These are the activations of a small network on made-up records, seen along a few directions, one row for each record.
Records have a field called DEVUB. Each example row is followed by its value.
The largest differences between rows may come from other fields.
Strong random noise was added to every row along 2 fixed directions; ignore it. To show where, here is one row again and again, with new noise each time:
[-141 -117 -248 -186   16 -734  120  339 -185  109 -173 -247 -334  579]
[  11 -262 -200 -165  326 -500  165  172   17 -122   76  -67 -333  395]
[  82  179   50   44   64  306   -5   16   36 -245   90 -223  165 -252]
[  -6  260   20   31 -114  163  -29  115  -81 -110  -55 -326  161 -141]

[-191  -30  220    8   67   34  -48    9  -38  122 -102  -90   88   52]  ras
[-202  -37 -308  308   66  274  -54  -54  -20   42   12  294  472 -508]  ragev
[ 339 -350   -8  -71  747  525  131 -517  464 -472  625  483  -25 -295]  fazip
[-272  311  -92   22 -800 -407 -220  169 -429  584 -756 -573  -38  348]  dubu
[ -64 -256 -295 -168    8 -834  152  251  -43  105 -102  169 -264  362]  reki
[ -87  -64  -44   -7 -129   71   59  157  -36 -308   32  -69   31 -376]  segaz
[  73  108  187  181  -33  380  -57  -10  180  105  -99 -184  332 -368]  zezef
[ -72 -191 -160   10  232 -221  -31  201  -87  139   35   70   52  -21]  pova
[-294  222 -266   26 -483 -747  -84  302 -207  420 -458 -392   44  554]  lopo
[ -44  -92 -177  -65   17 -554  -68  301 -199  209 -268  106 -123  265]  tudek
[-302 -265 -211  -39   14 -351 -154  271 -184  159  -11   25  -26   68]  novik
[-121  281  -81    4 -263 -113  -33  247 -190   45 -204 -366  122   94]  kan
[ 258  289  348 -200 -248  439  201 -232  189  -91  297 -110 -377 -110]  reki
[ -60  414   60   79 -236  422 -175   68  -37  -56  -62 -301  369 -303]  kulu
[ -69  168  148 -270  -47  132 -103 -343 -118   94  -16 -209 -173   90]  zil
[-127  236  -78  -13 -158 -201 -123   81  -86  144 -131  -46  160   81]  fazip
[ -57 -120 -205  -90   50 -802  137  137 -148   79 -102 -391 -364  649]  bam
[-212  715   68  323 -571  428 -354  225 -143  305 -254 -288  417 -289]  gofe
[  95   65   21  138 -281  319 -181 -115   25  -23 -239 -153  175 -196]  dubu
[ 237 -491 -268   73  768  193  203 -211  336 -374  317  571   -6 -141]  foso
[  56 -315   -9 -193  578 -250  294   22  339 -263  227  275 -688  226]  segaz
[ -21 -101 -256   97   70 -111   12  135  116 -155  142  155  239 -112]  kuge
[ -50   21   48 -224   18   70  -88 -261  -68  -14   25  -35 -152  111]  zil
[ -55  102    8  -48  102  137 -131  -22   41   69   15  -15  193 -150]  mitup
[  17  475  401  -63 -433  179   49 -142  -23  182  -42 -328  244 -215]  napu
[-222  169  -81 -173 -111  -27  109  -51 -151  189 -265 -224  -25  113]  beret
[ -67   11    8  438  272  808 -238 -267 -113 -211  267  188  514 -804]  novik
[-240  -94 -208 -239   35 -627  -34  244 -136  372 -186 -103 -196  468]  mitup
[-277  -83 -282 -160   28 -528  263  201 -219  289 -333 -158 -304  523]  kan
[ -61  -55 -272  226   51   50    8  -69  122   12 -154   85  248  -10]  lopo
[ -60 -264   61 -113 -177 -472   67   90 -233   76  -84  -16 -197  674]  zonik
[  30  410  428  345 -324  811 -212   24  -65 -146  -98  -61  750 -646]  zonik
[  78 -292  -70  -32  -26  -68   95   53  165  154  -59  -53 -104  241]  zezef
[ 106  -26  -51  167  425  155  -81   43   23  -46   85  249  255 -233]  pova
[ 129 -136  307 -206  -11   63  160 -276  214 -137  415  -35 -110 -314]  napu
[-500  430  -66  -56 -713 -540 -175  493 -373  434 -602 -384 -269  476]  kita
[ -87  -82 -270 -139 -247 -656   19  253 -401  338 -396  -27 -218  493]  tudek
[  66 -127 -106 -111  302  -52   51   84  192   47  132  143   46   -6]  ragev
[ -29 -245 -185 -149  207 -196  113   41  172 -307  259  109  -68   45]  beret
[ 262 -210  -19   10  472 -111  161 -176  177 -333  349 -217 -206  114]  bam
[ -20  446  588 -301 -473  -32  153 -221   30  234  130 -386 -323  116]  fanem
[ -74   17 -148  -44   76 -132  -69  110   42 -124   18  -25   53  165]  kulu
[ -62 -299  324 -199  287 -170  139 -145  301 -105  368  139 -515  388]  ras
[-194  220  207 -311 -522 -613  111  126 -255  482 -309 -398 -171  402]  fanem
[-262  199 -247  191 -197  -34 -315  296 -107  139 -299   80  485  -16]  gofe
[ -10 -263 -242  -32  269 -193   70   40  208 -223  274  203   58   12]  kuge
[-104  531  269 -123 -686  193    3   37 -215  252 -137 -501 -387  141]  kita
[-259 -319 -384  -61 -110 -676  -29  355 -130   75  -80  -15 -155  236]  foso

Here are new rows. What is DEVUB for each?
[  73  -57  -43   62  358  -19  -36  107  -43   72   20  151  108 -114]  pova
[ 507 -302  293 -179  443  321  365 -522  388 -273  634  158 -245 -192]  napu
[-254 -395  -53  -12  156 -427   51  155    2   94  -23  143  -59  247]  ras
[ -65   48   40 -151  153 -125 -103  -54  -35   82  -34  -22 -108   50]  zil
[ 206 -355  -24 -182  754  422  288 -416  403 -437  418  349 -124 -240]  beret
[ -34   37 -134  143  190  -95 -120  191 -108  103 -109  168  262  -37]  pova
[-242  350   62 -261 -539   -1 -215  -86 -292  261 -278 -330   -3  205]  zil
[ 226  -71   67   -7  519  556  -18 -223  366 -415  434  107  122 -401]  kulu
[ 207 -202  -64  -98  486  159   79  -33  339 -124  317  267   79 -172]  ragev
[ 109 -454 -292   -9  558 -586  147  -98  342 -218  272  234 -226  438]  lopo
[ -84 -190  -88  -62  -46 -506 -104  106   25  117 -341  -61 -212  285]  dubu
[ 123  -17   89   43  200  697 -129 -141  290 -247  369   97  397 -730]  mitup
[   1 -121 -200 -141  162 -326  110 -120  -14   90   79  163 -191  353]  fazip
[ 153 -154  -84  -50  457  110   46  -24  287 -112  295  219  111 -106]  ragev
[ -87 -240 -283 -321   39 -789  171   65 -158  317  -66   15 -489  738]  fazip
[ 120 -727 -496   79  710 -477  175  -39  129 -280  246  757 -173  202]  tudek
[-222 -124 -210 -104   94 -269  268  131  -98  -64 -337  172 -156  289]  segaz
[ 251 -505  138   47  422  149  110 -219  168 -445  404  395  -32  165]  zonik
[  97  -61 -231  205  283  299   57 -108  107 -175   50  326  316 -226]  foso
[ -88  472  204  282 -523  425 -182  134  -33  266 -356 -391  611 -375]  zezef
[ -36  180  -90   69  -42  160 -122   99   40  -97   -7  -92  263 -126]  kulu
[-188  320  544  -42 -344  265  -35  -43   -9  203   33 -369 -183   34]  ras
[  79  152  176  -29   83  449  298  -64  179  -60  267 -167 -406  -31]  kan
[ 202  133  153   56  250  519   44 -141  161 -455  132   27  166 -498]  segaz
